These are the activations of a small neural network, seen along a few directions. Each row is one input.
Each table varies a few parts of the input and shows all the possible inputs, shuffled.
Descriptions start from the smaller parts, as in this example, which fits no table here: one of 6 places along a line, together with either a single point or one of 9 places along a line or (one of 2 separate values, together with one of 5 places around a ring).
Shared parts are said once, and a part with two or three values counts as separate values.
In the rows, zero is written as 128.

Other details of the inputs shift rows strongly along three fixed directions, in all tables alike. That doesn't count.

Rows:
x1: [131 131 144 121  94 129 131 149 117 135 130 111]
x2: [138 147 130 139 110 145 114 147 133 127 144 107]
x3: [128 139 150 121 117 129 131 160 103 118 134 142]
x4: [152 154 163 115  98 137 107 170 120 125 145 112]
x5: [124 145 152 155 101 138 167 123  97 149 107 129]
x6: [110 129 147 149 164 152 117  93 133  93  88 130]
x7: [131  94 105 102 132  96 132 142 124 148 144 163]
x8: [129 163 142 128 116 146 218 132 111 151 124 148]
x9: [150 110 118 118 116 137  97 158 124 111 143 126]
x10: [165 135 155 136 119 168  84 165 135 102 127 136]
x11: [143 129 129 113 123 139  82 136 148 128 123 137]
x12: [130 143 153 139  95 129 165 159 107 128 164 123]
x13: [106 111  96  96 145  95 100 111 137 138 105 138]
x14: [107 124 157 158 141 136 191  96 112 144 119 151]
x15: [110 145 146 166 123 137 178  88 109 152 106 127]
x16: [109  80  79 112 158  90 148  96 122 149 147 141]
x17: [129 142 144 132 138 167  64 123 148  95  87 114]
x18: [134  97 105  99 135  93 129 137 123 150 153 164]
x19: [144 114  91 127 142 113  94 120 147 116 139 141]
x20: [124  98  91 100 119  98 128 134 118 161 141 129]
x21: [126 131 123 172 155 145 122  96 148  99 105 125]
x22: [143 127 136 129 124 152  88 137 144 128 109 130]
x23: [148 135 147 118 115 142  78 148 146 107 112 108]
x24: [138 163 153 121 112 154  92 150 131 114 134 123]
x25: [116 152 154 155 116 151 135 121 141 117 115 102]
x26: [135 146 151 149 129 144 137 147 134 119 141 140]
x27: [ 95 126 140 148 162 134 151  84 124 113 104 136]
x28: [ 99 139 140 159 156 139 141  92 132 105 101 131]
x29: [144 149 155 139 103 136 150 166 116 133 161 147]
x30: [119 133 123 118 137 105 121 130 145 135 133 116]
x31: [150 132 146 142 119 165 105 142 121 100 138 115]
x32: [112 107 114 129 122 116 162 116  98 169 130 119]
x33: [124 100  82 121 158 109  90  78 152 134  96 135]
x34: [142  94 100 121 140 127 101 136 127 123 135 128]
x35: [138 113 117 141 135 131 122 130 118 126 120 141]
x36: [121 121  82 108 128  77 139 130 124 172 157 146]
x37: [119 142 155 145 109 132 171 149 114 122 154 119]
x38: [111 112  93  96 156 102  82 100 148 128 106 137]
x39: [119 116 128 137 138 137 114 100 147 135  89 134]
x40: [133 169 113  88 126 128 151 159 119 126 139 138]
x41: [119 110 149 153 164 143 125 100 137 101  86 116]
x42: [133 116 130 119 146 114 116 122 137 114 137 129]
x43: [132 100 117 102 143  87 128 129 124 132 146 137]
x44: [142 125 113 120 123 146  80 124 147 118 131 110]
x45: [143 113 136 117 136 124 101 146 137 105 125 126]
x46: [139 130 131 113 131 132  78 129 156 111 123 113]
x47: [132 128 146 131 114 141 133 140 126 110 144 119]
x48: [129 114 135 120 113 113 151 139 109 131 151 128]
x49: [ 94  93  77  99 133  60 159 100 131 175 145 132]
x50: [109 119 138 149 172 155 102  94 137  91  76 128]
x51: [102 143 148 162 141 142 159  95 142 142 101 129]
x52: [169 145 147 138 112 162  81 156 126  95 138 130]
x53: [117 132 145 177 137 156 156  99 125 108 113 113]
x54: [119 104 128 125 123 112 154 137 107 135 136 128]
x55: [145 163 114 120 102 123 210 146  88 159 149 141]
x56: [172 166 124 112  94 169 137 177 117 116 157 108]
x57: [107 157 132 118 116 105 153 148 112 152 149 134]
x58: [116 131 164 151 138 148 135 107 128 126  86 105]
x59: [ 92 164 160 155 121 132 177 108 108 142 111 127]
x60: [118  86  73 100 148  94 111  97 136 155 130 128]
x61: [133 130 128 105 102 120 117 145 128 140 154 117]
x62: [163 146 104  76 130 125 105 166 153 104 142 117]
x63: [115 159 153 137 117 117 174 159  96 133 158 141]
x64: [145 130 127 136 127 137 117 128 126 119 139 141]
x65: [151 144 140 113 103 143  94 156 139 133 148 138]
x66: [141 126 125 112 126 101 122 155 131 125 162 133]
x67: [149 115 114 120 115 116 117 152 113 131 143 147]
x68: [112 138 130 143 102 117 187 130  98 170 152 120]
x69: [102 103 145 158 142 140 157  86 127 108  88 115]
x70: [111 125 154 154 126 155 138 101 129 125  88  98]
x71: [131 145 154 137 132 129 136 152 130 111 146 121]
x72: [134 106  87 108 135 106  95 122 128 152 125 138]
x73: [104 121 120 128 143 100 140  98 144 143 114 120]
x74: [121 102 103 105 132 109  96 102 150 128 116 114]
x75: [145 133 122 130 127 144 102 160 135 105 162 116]
x76: [146 127  84  83 122 127 122 137 154 111 134 114]
x77: [120 135 109 134 115  95 164 122 111 173 145 142]
x78: [103 123 128 158 156 143 125  70 165 131  81 130]
Description of these inputs: one of 6 places around a ring, together with either a single point or (one of 2 separate values, together with one of 6 places along a line).
Changing only the place on the ring of 6 turns x60 into x4. The same change can be made to x31. Which row results? -> x43
Changing only the place on the ring of 6 turns x3 into x67. The same change can be made to x27. Which row results? -> x64
Change only the choice among 2 separate values in x25. List by row number the other rows that result. -> x37
Change only the place on the line of 6 in x68. List by row number the other rows that result. -> x2, x20, x32, x44, x60
Change only the choice among 2 separate values in x9. List by row number the other rows that result. -> x20
List by row number the other rows that have the place on the ring of 6 in common with x65. -> x7, x8, x10, x11, x14, x18, x22, x26, x29, x39, x51, x78
Change only the place on the line of 6 in x41. List by row number the other rows that result. -> x42, x43, x45, x66, x71

Rows:
x79: [ 69  81 141 140 161  78 231  76  88 168 120 157]
x80: [ 84 104 132 162 159 118 222  86  97 133 117 136]
x81: [109 128 115 139 180 154  40  81 170  82  66 116]
x82: [140 102  96 107 177 128  53 100 194  80  86 126]
x83: [145  98 137 125 154 159  44 131 163  70 104 131]
x84: [144 114 108  90 115 115 127 153 126 149 160 130]
x85: [144 159  93  87 108 122  76 151 162 135 150 113]
x86: [ 78  96 123 131 138  93 229  76 103 191 114 140]
x87: [122 156 192 211 117 197 151 102  94 120  82 116]
x88: [ 97 118  90 114 161 114  96  61 185 145  76 118]
x89: [168 124  91 115 109 133  79 162 141 120 163 130]
x90: [169 210 247 183  39 177 225 237  42 131 208 138]
x91: [103 191 192 185 128 183 166 104 131  98  93 105]
x92: [142 111 134 116 133 134  85 164 107 103 146 139]
x93: [180 198 167 136  70 196 113 191 120  94 141  94]
x94: [ 96  99 123 131 108  55 251 115  68 228 164 168]
x95: [121  59 114 130 161 124  36  96 172  81 109  85]
x96: [100  75  84  64 103  26 212 140  75 231 192 167]
x97: [131 126  98 102 167 131  38 112 196  90 107 123]
x98: [138 136 119 110 105 122 127 138 114 148 122 124]
x99: [186 182 206 138  76 197 104 223 108  70 178 115]
x100: [124 128  85  99 125  93 172 122 122 162 140 126]
x101: [139  88  79  78 155  86  74 135 153 120 124 148]
x102: [161  99 102 100 119  96  62 178 120 120 179 165]
x103: [ 73 144 113 145 138 118 210  63 118 169 102 117]
x104: [137 122  72  63 109  81  62 152 142 162 156 137]
x105: [161 142 103  75 103  88 130 202 115 132 197 141]
x106: [151 104 103  67  85  88 118 192 102 178 184 149]
x107: [135 102 113  94 107  54 176 185  89 181 208 184]
x108: [102 136  87  95 120  81 173 114 123 191 150 132]
x109: [176 184 188 128  89 174 119 206 119  91 154 116]
x110: [ 91 118 126 153 161 130 186  46 146 146  54 116]
x111: [ 68 132 154 158 162 116 187  64 132 149  79 132]
x112: [ 89 123 106  79 115  32 218 148  90 217 186 168]
x113: [ 64  87 119 175 173 100 230  22 124 181  75 145]
x114: [ 88  99 155 180 156 108 213  82  91 154 108 161]
x115: [ 74 107 163 166 120  83 242  90  79 169 114  93]
x116: [145 191 219 167  59 192 210 179  71 136 154 106]
x117: [122 136 136 128 153 148  53 110 175  95  86 124]
x118: [137 105  76 105 168 118  81 118 164  89 115 126]
x119: [118 166 199 189 136 188 160 114  95  91  71 111]
x120: [140 134  99  60  98  62  94 195 107 162 191 158]
x121: [150 110 118  66 101  73 160 209  86 164 223 161]
x122: [125 169 188 187 143 192 166 100 131  78  75 101]
x123: [167 194 236 179  54 183 167 231  37 122 183 140]
x124: [138  82 103 109 167 135  28 116 165  72 109 135]
x125: [123 147 128 128 132 153  67  99 181 121  80 106]
x126: [104 192 190 188 129 190 168 103 125  93  92 104]
x127: [ 71 106 127 174 167 140 217  30 126 140  68 113]
x128: [142 110 116 134 164 168  64 115 162  54 113 118]
x129: [138  89 114 135 169 122  66 111 167  95 115 149]
x130: [146 115  76  83 129 106  76 144 129 141 126 129]
x131: [148 146  90  78 115 102  84 181 140 124 182 135]
x132: [161 117 127 117 126 117 102 173 128 116 176 154]
x133: [125 163 179 212 119 200 180  93 113 107  94 109]
x134: [142 109  61  80 145 103  91 117 164 133 124 124]
x135: [124 132 108 122 147 152  36  87 192 111  67 106]
x136: [ 81  96 133 157 144 127 188  57 100 153  76 130]
x137: [156 124 106 110 134 153  46 119 175 101  83 109]
x138: [105  90  82  83 138  39 183 127  88 180 152 165]
x139: [179 178 195 178 101 202  92 186 130  56 153 120]
x140: [120  92 116  91 133  78 159 150 110 155 167 159]
x141: [ 74  93 128 169 168 142 176  41 106 142  59 120]
x142: [122 123 125 113 118 107  40 138 167 116 135  84]
x143: [108  67 115 151 143  77 120 101 124 144 148 119]
x144: [165 162 187 156 113 205  86 171 141  48 136 105]
x145: [ 65 140 127 162 156 129 168  45 116 163  60 115]
x146: [149 102  72 122 156 132  54 102 183 102 120 126]
x147: [139 143 106  92 125 107  93 156 147 127 159 134]
x148: [154 134  95  75 104  84 150 195  95 143 200 148]
x149: [112  88  91 151 187 118 123  75 148  99 114 144]
x150: [102 123 127 134 136 112 188  85 123 167  89 126]
x151: [146  97  80  98 130  92 112 137 138 155 161 148]
x152: [128  91 101 121 195 136  40  65 202  66  58 120]
x153: [155 106 117 141 133 152  55 118 159 113 103 134]
x154: [141 142 100 110 111 125 147 139 125 139 136 114]
x155: [179 189 174 136  88 201  93 174 144  92 117  94]
x156: [186 191 190 161  65 198 109 198 115 103 164 115]
x157: [148  96  66  84 130 117  68 144 154 119 150 123]
x158: [125 142 167 195 141 172 165 114 117  92 115 128]
x159: [155 242 236 162  39 209 171 202  94 133 148  94]
x160: [123 151  92 106 113 121 116 129 144 150 138 114]
x161: [100 146 174 206 148 214 172  55 133  89  51  88]
x162: [171 112  88  75  77  76  91 203  96 174 210 165]
Changing only one part turns x91 into x139. The same change can be made to x88. Which row results? -> x113
Changing only one part turns x101 into x114. The same change can be made to x134. Which row results? -> x156
What is each input in this table made of? -> one of 4 places along a line, together with either a single point or (one of 2 separate values, together with one of 10 places along a line)
A walk changes only the place on the line of 10. It starts at x131 and steps to x126. List the rest of the walk in order. -> x91, x147, x97, x112, x111, x117, x120, x81
Change only the choice among 2 separate values in x137. List by row number the other rows that result. -> x101

Rows:
x163: [153 101  87 108 170 147  58 123 160  73 121 160]
x164: [103 120  91 107 145  23 203 152  80 176 197 189]
x165: [144 121  58  86 121 106  96 127 169 159 134 127]
x166: [163 188 147 125  44 148 176 186  92 158 165  99]
x167: [153 143 174 159 157 198  97 135 152  34  88 102]
x168: [146 203 176 117  69 171 179 188  84 138 132 109]
x169: [ 86  84 100 169 210 112 202  32 135 139  91 171]
x170: [ 80  60  77 132 223 100 190  27 123 115  70 152]
x171: [143 115 159 140 139 179  50 119 138  79  70 110]
x172: [ 98 184 156 158  87 153 223 125  87 167 140  88]
x173: [136 180 200 151  75 115 131 197  74 153 171 141]
x174: [154 117 107  86 113  93 109 196 130 113 222 150]
x175: [127 161 221 205 109 196 146 118 106 135  91 127]
x176: [129  83 108 105 139 112  14 125 177 105 139 121]
x177: [ 97  56  87 143 145  74 166  57 107 182 103 126]
x178: [166 133 169 148  65 151 101 184 107 147 153 127]
x179: [132 198 172 167 116 199 143 105 147 129  85 114]
x180: [ 83 116 199 176 131 142 197  96  87 140  72 108]
x181: [116 121  65  69 132  83  89 119 177 145 152 121]
x182: [165  90  84 137 164 150  61 117 184  76 120 138]
x183: [141 186 146 130 114 199  94 121 150 101  84 116]
x184: [176 132 140 174 133 195  94 123 148  53 110 101]
x185: [150  90  65 115 166 134  44 137 170  70 156 117]
x186: [135  88 116  53  98  35 108 189 109 177 199 151]
x187: [141 172 152 123 134 177  57 117 199  71  79  83]
x188: [ 85 123  98  97 151  89 199  87 126 166  96 113]
x189: [ 47 132  79 144 198  74 175  15 155 166  59 137]
x190: [ 97 144 207 170  85 139 235 129  39 186 124 156]
x191: [144  96 104  96  87  98  69 188 109 152 196 121]
x192: [153 104  97  52 120  47 135 209 121 136 223 163]
Changing only one part turns x170 into x171. The same change can be made to x169. Which row results? -> x175
What is each input in this table made of? -> one of 3 separate values, together with either a single point or one of 9 places around a ring
List by row number the other rows that have the choice among 3 separate values in common with x165. -> x166, x168, x172, x179, x181, x183, x187, x188, x189
Change only the choice among 3 separate values in x176. List by row number the other rows that result. -> x174, x181
